These are the activations of a small network on made-up records, seen along a few directions, one row for each record.
Each row is followed by the record's values for the fields FEFU, TORER, MUZ, DEKI, MAZ.
A field that a record lacks is written missing.
The largest differences between rows may come from other fields.
(in the rows, 500 means zero)
Strong random noise was added to every row along 3 fixed directions; ignore it. To show where, here is one row again and again, with new noise each time:
[510, 288, 611, 435, 489, 281, 430, 535, 417, 400, 526, 626, 487, 410, 626,
 333, 528, 465, 601, 414, 506, 563, 498, 680]
[423, 566, 554, 431, 385, 651, 588, 379, 540, 445, 518, 525, 446, 534, 391,
 504, 450, 475, 455, 562, 426, 416, 573, 616]
[590, 298, 579, 482, 482, 263, 376, 588, 379, 441, 463, 646, 535, 408, 630,
 356, 640, 510, 614, 415, 563, 576, 387, 598]
[447, 467, 751, 434, 349, 535, 554, 307, 459, 337, 444, 738, 478, 532, 420,
 317, 490, 432, 530, 481, 404, 453, 510, 851]
[571, 681, 504, 537, 317, 740, 526, 416, 488, 533, 356, 578, 542, 580, 306,
 583, 678, 571, 440, 609, 518, 391, 340, 458]

[407, 582, 206, 321, 564, 583, 552, 594, 630, 701, 648, 174, 463, 477, 566,
 669, 330, 486, 384, 635, 513, 427, 634, 290] => {FEFU: kov, TORER: bav, MUZ: gom, DEKI: vid, MAZ: supil}
[409, 437, 322, 437, 514, 518, 567, 596, 537, 503, 627, 330, 408, 434, 653,
 588, 415, 492, 449, 523, 484, 507, 606, 485] => {FEFU: gesov, TORER: bav, MUZ: godi, DEKI: sul, MAZ: supil}
[613, 442, 388, 513, 491, 353, 422, 708, 401, 593, 446, 499, 533, 401, 538,
 505, 692, 649, 553, 517, 616, 541, 339, 307] => {FEFU: tibi, TORER: lasan, MUZ: missing, DEKI: missing, MAZ: missing}
[559, 487, 519, 565, 451, 523, 455, 444, 486, 395, 445, 578, 511, 493, 519,
 481, 604, 540, 541, 464, 545, 497, 423, 541] => {FEFU: regi, TORER: nulen, MUZ: gom, DEKI: vid, MAZ: supil}
[584, 568, 428, 689, 449, 497, 486, 593, 407, 504, 358, 401, 449, 533, 425,
 648, 556, 667, 526, 444, 562, 517, 489, 227] => {FEFU: regi, TORER: bav, MUZ: godi, DEKI: suzer, MAZ: supil}
[518, 515, 397, 436, 550, 442, 449, 570, 468, 586, 487, 404, 465, 487, 498,
 517, 453, 563, 534, 487, 533, 507, 496, 359] => {FEFU: regi, TORER: nulen, MUZ: gom, DEKI: furot, MAZ: kebe}
[460, 560, 523, 525, 383, 657, 556, 381, 533, 443, 446, 533, 471, 563, 483,
 509, 487, 439, 431, 556, 475, 412, 470, 646] => {FEFU: kov, TORER: bav, MUZ: godi, DEKI: vid, MAZ: supil}
[511, 511, 399, 450, 480, 547, 449, 547, 538, 565, 539, 423, 507, 513, 552,
 528, 509, 432, 470, 579, 542, 475, 467, 492] => {FEFU: tibi, TORER: nulen, MUZ: missing, DEKI: missing, MAZ: missing}
[463, 696, 470, 372, 508, 652, 511, 409, 586, 576, 532, 410, 495, 563, 405,
 580, 374, 439, 437, 588, 449, 415, 531, 509] => {FEFU: regi, TORER: nulen, MUZ: gom, DEKI: fugon, MAZ: supil}
[471, 466, 547, 267, 446, 311, 533, 548, 384, 584, 452, 600, 502, 403, 519,
 317, 464, 604, 509, 461, 466, 537, 480, 584] => {FEFU: gesov, TORER: bav, MUZ: gom, DEKI: vid, MAZ: kebe}
[467, 381, 527, 505, 752, 230, 388, 488, 528, 558, 591, 548, 570, 557, 600,
 445, 343, 349, 531, 404, 486, 587, 592, 477] => {FEFU: gesov, TORER: bav, MUZ: godi, DEKI: sul, MAZ: supil}
[347, 385, 652, 409, 477, 463, 559, 362, 563, 315, 642, 541, 396, 473, 563,
 371, 287, 327, 534, 448, 379, 518, 717, 840] => {FEFU: tibi, TORER: nulen, MUZ: gom, DEKI: fugon, MAZ: supil}
[431, 259, 404, 473, 571, 300, 461, 662, 517, 437, 685, 376, 399, 347, 727,
 534, 416, 489, 534, 429, 523, 589, 651, 504] => {FEFU: tibi, TORER: lasan, MUZ: godi, DEKI: fugon, MAZ: supil}
[392, 524, 309, 495, 439, 747, 554, 499, 631, 449, 628, 349, 445, 525, 629,
 613, 411, 365, 413, 578, 474, 477, 598, 555] => {FEFU: tibi, TORER: nulen, MUZ: godi, DEKI: sul, MAZ: supil}
[496, 496, 464, 482, 521, 478, 523, 536, 527, 492, 554, 435, 481, 431, 567,
 531, 469, 478, 528, 502, 512, 516, 569, 461] => {FEFU: kov, TORER: bav, MUZ: gom, DEKI: fugon, MAZ: supil}
[528, 461, 387, 334, 514, 392, 405, 613, 501, 624, 526, 441, 561, 448, 598,
 471, 544, 481, 474, 543, 572, 507, 427, 455] => {FEFU: tibi, TORER: nulen, MUZ: gom, DEKI: vid, MAZ: supil}
[438, 587, 616, 494, 342, 643, 636, 355, 463, 393, 414, 655, 467, 518, 346,
 453, 557, 540, 496, 541, 415, 418, 452, 669] => {FEFU: gesov, TORER: bav, MUZ: godi, DEKI: sul, MAZ: supil}
[546, 546, 578, 517, 462, 519, 529, 465, 451, 485, 406, 578, 542, 500, 404,
 414, 555, 544, 489, 528, 508, 449, 442, 530] => {FEFU: kov, TORER: bav, MUZ: missing, DEKI: missing, MAZ: missing}
[371, 647, 628, 470, 322, 824, 651, 224, 616, 355, 510, 572, 418, 595, 340,
 511, 387, 384, 427, 580, 363, 383, 628, 746] => {FEFU: tibi, TORER: nulen, MUZ: gom, DEKI: fugon, MAZ: supil}
[480, 462, 479, 624, 468, 519, 516, 503, 495, 424, 553, 414, 377, 467, 540,
 576, 450, 487, 527, 461, 506, 504, 588, 459] => {FEFU: kov, TORER: bav, MUZ: godi, DEKI: suzer, MAZ: supil}
[540, 540, 521, 556, 450, 599, 455, 471, 495, 453, 459, 543, 532, 529, 474,
 476, 574, 486, 477, 544, 520, 465, 450, 566] => {FEFU: tibi, TORER: nulen, MUZ: missing, DEKI: missing, MAZ: missing}
[549, 269, 625, 435, 525, 139, 441, 593, 349, 444, 444, 647, 480, 407, 608,
 253, 492, 563, 662, 322, 477, 638, 503, 599] => {FEFU: gesov, TORER: nulen, MUZ: gom, DEKI: furot, MAZ: kebe}
[448, 557, 384, 479, 490, 595, 590, 512, 559, 528, 573, 352, 421, 484, 434,
 600, 417, 537, 449, 578, 497, 428, 608, 380] => {FEFU: kov, TORER: bav, MUZ: missing, DEKI: missing, MAZ: missing}
[522, 536, 303, 404, 598, 436, 552, 732, 500, 709, 579, 271, 440, 404, 487,
 608, 481, 656, 482, 521, 512, 513, 531, 155] => {FEFU: gesov, TORER: bav, MUZ: godi, DEKI: furot, MAZ: kebe}
[607, 416, 625, 540, 452, 375, 446, 494, 405, 437, 375, 697, 559, 469, 515,
 349, 641, 514, 589, 460, 565, 522, 346, 621] => {FEFU: kov, TORER: bav, MUZ: missing, DEKI: missing, MAZ: missing}
[564, 591, 580, 685, 402, 602, 516, 449, 468, 420, 332, 572, 537, 533, 378,
 528, 652, 594, 494, 503, 538, 452, 401, 460] => {FEFU: kov, TORER: bav, MUZ: godi, DEKI: fugon, MAZ: supil}
[406, 543, 438, 498, 385, 712, 620, 391, 578, 402, 588, 440, 432, 524, 496,
 576, 471, 437, 428, 551, 383, 419, 578, 590] => {FEFU: gesov, TORER: nulen, MUZ: godi, DEKI: sul, MAZ: supil}
[566, 490, 520, 580, 449, 465, 464, 536, 399, 479, 430, 541, 542, 449, 507,
 441, 641, 604, 508, 485, 517, 499, 411, 452] => {FEFU: gesov, TORER: nulen, MUZ: godi, DEKI: vid, MAZ: supil}
[615, 532, 386, 598, 486, 527, 435, 592, 481, 573, 440, 460, 536, 496, 499,
 595, 628, 571, 518, 550, 603, 476, 367, 331] => {FEFU: kov, TORER: bav, MUZ: missing, DEKI: missing, MAZ: missing}
[506, 398, 553, 359, 534, 288, 460, 544, 486, 554, 535, 519, 519, 421, 548,
 393, 421, 485, 533, 467, 507, 544, 506, 578] => {FEFU: kov, TORER: bav, MUZ: gom, DEKI: vid, MAZ: supil}
[563, 494, 302, 481, 608, 404, 446, 747, 495, 672, 557, 285, 499, 375, 596,
 634, 575, 631, 493, 543, 565, 525, 488, 161] => {FEFU: gesov, TORER: bav, MUZ: gom, DEKI: fugon, MAZ: supil}
[486, 343, 449, 559, 538, 474, 443, 539, 552, 364, 610, 463, 505, 452, 692,
 509, 520, 375, 529, 453, 534, 527, 577, 598] => {FEFU: tibi, TORER: nulen, MUZ: godi, DEKI: sul, MAZ: supil}
[613, 777, 439, 636, 493, 796, 441, 326, 559, 725, 324, 474, 663, 718, 259,
 696, 591, 528, 376, 650, 557, 409, 337, 274] => {FEFU: kov, TORER: bav, MUZ: gom, DEKI: vid, MAZ: supil}
[480, 354, 596, 610, 443, 442, 534, 524, 427, 297, 535, 539, 397, 434, 577,
 432, 510, 571, 551, 342, 513, 570, 631, 575] => {FEFU: tibi, TORER: nulen, MUZ: godi, DEKI: fugon, MAZ: kebe}
[342, 561, 517, 493, 367, 821, 683, 298, 633, 348, 570, 489, 415, 564, 443,
 565, 366, 390, 405, 552, 388, 406, 639, 722] => {FEFU: kov, TORER: bav, MUZ: godi, DEKI: sul, MAZ: kebe}
[378, 680, 621, 455, 385, 680, 709, 336, 538, 440, 471, 516, 415, 522, 289,
 471, 408, 559, 419, 591, 355, 395, 611, 614] => {FEFU: gesov, TORER: bav, MUZ: godi, DEKI: fugon, MAZ: supil}
[442, 467, 637, 450, 478, 419, 495, 399, 515, 400, 513, 593, 482, 487, 506,
 317, 455, 460, 501, 460, 398, 508, 509, 754] => {FEFU: regi, TORER: nulen, MUZ: godi, DEKI: vid, MAZ: supil}
[577, 457, 390, 576, 407, 544, 512, 599, 425, 477, 434, 528, 487, 447, 563,
 580, 710, 615, 481, 495, 564, 518, 346, 441] => {FEFU: gesov, TORER: bav, MUZ: godi, DEKI: sul, MAZ: supil}
[453, 587, 555, 550, 666, 505, 457, 353, 610, 583, 562, 513, 542, 650, 476,
 535, 297, 276, 503, 505, 461, 531, 609, 471] => {FEFU: kov, TORER: bav, MUZ: godi, DEKI: furot, MAZ: supil}
[391, 455, 427, 316, 558, 460, 553, 539, 552, 561, 651, 344, 428, 469, 566,
 489, 282, 425, 467, 559, 461, 464, 670, 536] => {FEFU: kov, TORER: bav, MUZ: missing, DEKI: missing, MAZ: missing}
[437, 365, 702, 606, 406, 468, 557, 366, 477, 221, 487, 668, 446, 478, 572,
 364, 485, 433, 580, 396, 459, 519, 564, 807] => {FEFU: kov, TORER: bav, MUZ: godi, DEKI: fugon, MAZ: supil}

Which values does each new row have?
[595, 395, 491, 476, 488, 384, 432, 593, 439, 522, 458, 563, 521, 438, 576,
 439, 626, 507, 547, 502, 588, 538, 362, 514] => {FEFU: kov, TORER: bav, MUZ: missing, DEKI: missing, MAZ: missing}
[431, 632, 422, 408, 435, 683, 581, 458, 594, 556, 602, 402, 458, 519, 439,
 552, 407, 441, 430, 622, 471, 459, 555, 560] => {FEFU: tibi, TORER: nulen, MUZ: missing, DEKI: missing, MAZ: missing}
[552, 345, 460, 490, 578, 265, 403, 651, 434, 428, 544, 495, 471, 365, 664,
 454, 564, 567, 617, 422, 577, 603, 467, 455] => {FEFU: regi, TORER: nulen, MUZ: gom, DEKI: fugon, MAZ: supil}
[592, 514, 412, 523, 469, 446, 487, 608, 445, 551, 448, 517, 542, 437, 495,
 536, 664, 579, 494, 511, 532, 517, 356, 423] => {FEFU: gesov, TORER: bav, MUZ: godi, DEKI: sul, MAZ: supil}
[465, 282, 312, 428, 592, 242, 480, 754, 494, 521, 685, 300, 397, 311, 735,
 557, 447, 561, 541, 462, 533, 606, 609, 357] => {FEFU: gesov, TORER: bav, MUZ: godi, DEKI: fugon, MAZ: supil}
[561, 713, 428, 537, 356, 782, 543, 451, 499, 511, 401, 488, 463, 544, 323,
 671, 654, 625, 423, 608, 535, 407, 374, 354] => {FEFU: regi, TORER: nulen, MUZ: gom, DEKI: fugon, MAZ: supil}
[572, 544, 540, 528, 391, 512, 491, 515, 418, 515, 378, 630, 536, 500, 395,
 448, 649, 599, 517, 533, 530, 466, 349, 497] => {FEFU: tibi, TORER: lasan, MUZ: missing, DEKI: missing, MAZ: missing}
[491, 428, 432, 524, 482, 423, 505, 586, 494, 423, 568, 432, 413, 434, 577,
 518, 525, 599, 512, 454, 497, 553, 541, 470] => {FEFU: regi, TORER: nulen, MUZ: godi, DEKI: fugon, MAZ: supil}
[740, 520, 635, 647, 413, 464, 374, 507, 361, 500, 247, 737, 626, 510, 453,
 451, 804, 576, 581, 459, 595, 496, 209, 474] => {FEFU: kov, TORER: bav, MUZ: gom, DEKI: fugon, MAZ: supil}
[553, 585, 458, 395, 384, 558, 552, 542, 427, 590, 461, 534, 520, 486, 392,
 493, 608, 626, 465, 589, 495, 444, 384, 428] => {FEFU: gesov, TORER: nulen, MUZ: missing, DEKI: missing, MAZ: missing}
[307, 596, 520, 290, 488, 589, 692, 429, 556, 523, 613, 418, 405, 466, 366,
 447, 274, 519, 408, 601, 353, 405, 719, 583] => {FEFU: gesov, TORER: bav, MUZ: missing, DEKI: missing, MAZ: missing}
[455, 777, 433, 490, 370, 839, 699, 395, 564, 571, 450, 440, 460, 579, 220,
 650, 480, 628, 348, 603, 418, 359, 508, 409] => {FEFU: gesov, TORER: bav, MUZ: godi, DEKI: sul, MAZ: kebe}
[464, 641, 555, 562, 366, 668, 641, 401, 508, 420, 445, 514, 437, 521, 328,
 561, 500, 581, 464, 552, 463, 420, 546, 491] => {FEFU: kov, TORER: bav, MUZ: godi, DEKI: fugon, MAZ: supil}
[578, 422, 501, 462, 544, 378, 432, 565, 449, 576, 508, 493, 536, 480, 542,
 460, 509, 500, 553, 490, 562, 521, 450, 514] => {FEFU: kov, TORER: bav, MUZ: missing, DEKI: missing, MAZ: missing}
[541, 428, 539, 590, 596, 438, 382, 452, 457, 536, 468, 563, 614, 540, 552,
 497, 524, 429, 518, 470, 514, 568, 404, 519] => {FEFU: gesov, TORER: bav, MUZ: godi, DEKI: sul, MAZ: supil}
[481, 487, 531, 436, 462, 500, 494, 477, 457, 440, 487, 529, 439, 478, 495,
 489, 502, 519, 527, 500, 478, 474, 503, 534] => {FEFU: regi, TORER: nulen, MUZ: gom, DEKI: fugon, MAZ: supil}
[327, 462, 299, 370, 601, 494, 640, 585, 630, 512, 775, 198, 341, 385, 576,
 592, 224, 474, 464, 561, 461, 495, 817, 390] => {FEFU: kov, TORER: bav, MUZ: missing, DEKI: missing, MAZ: missing}
[600, 520, 338, 635, 451, 620, 405, 592, 524, 518, 456, 465, 572, 507, 524,
 665, 718, 510, 457, 536, 600, 477, 370, 363] => {FEFU: tibi, TORER: nulen, MUZ: godi, DEKI: sul, MAZ: supil}
[479, 484, 391, 398, 587, 473, 539, 605, 515, 583, 599, 343, 472, 413, 526,
 512, 432, 539, 441, 564, 523, 482, 604, 394] => {FEFU: kov, TORER: bav, MUZ: missing, DEKI: missing, MAZ: missing}
[561, 545, 497, 584, 604, 508, 408, 446, 536, 603, 478, 509, 603, 632, 490,
 585, 506, 391, 498, 527, 550, 506, 419, 417] => {FEFU: kov, TORER: bav, MUZ: godi, DEKI: sul, MAZ: supil}
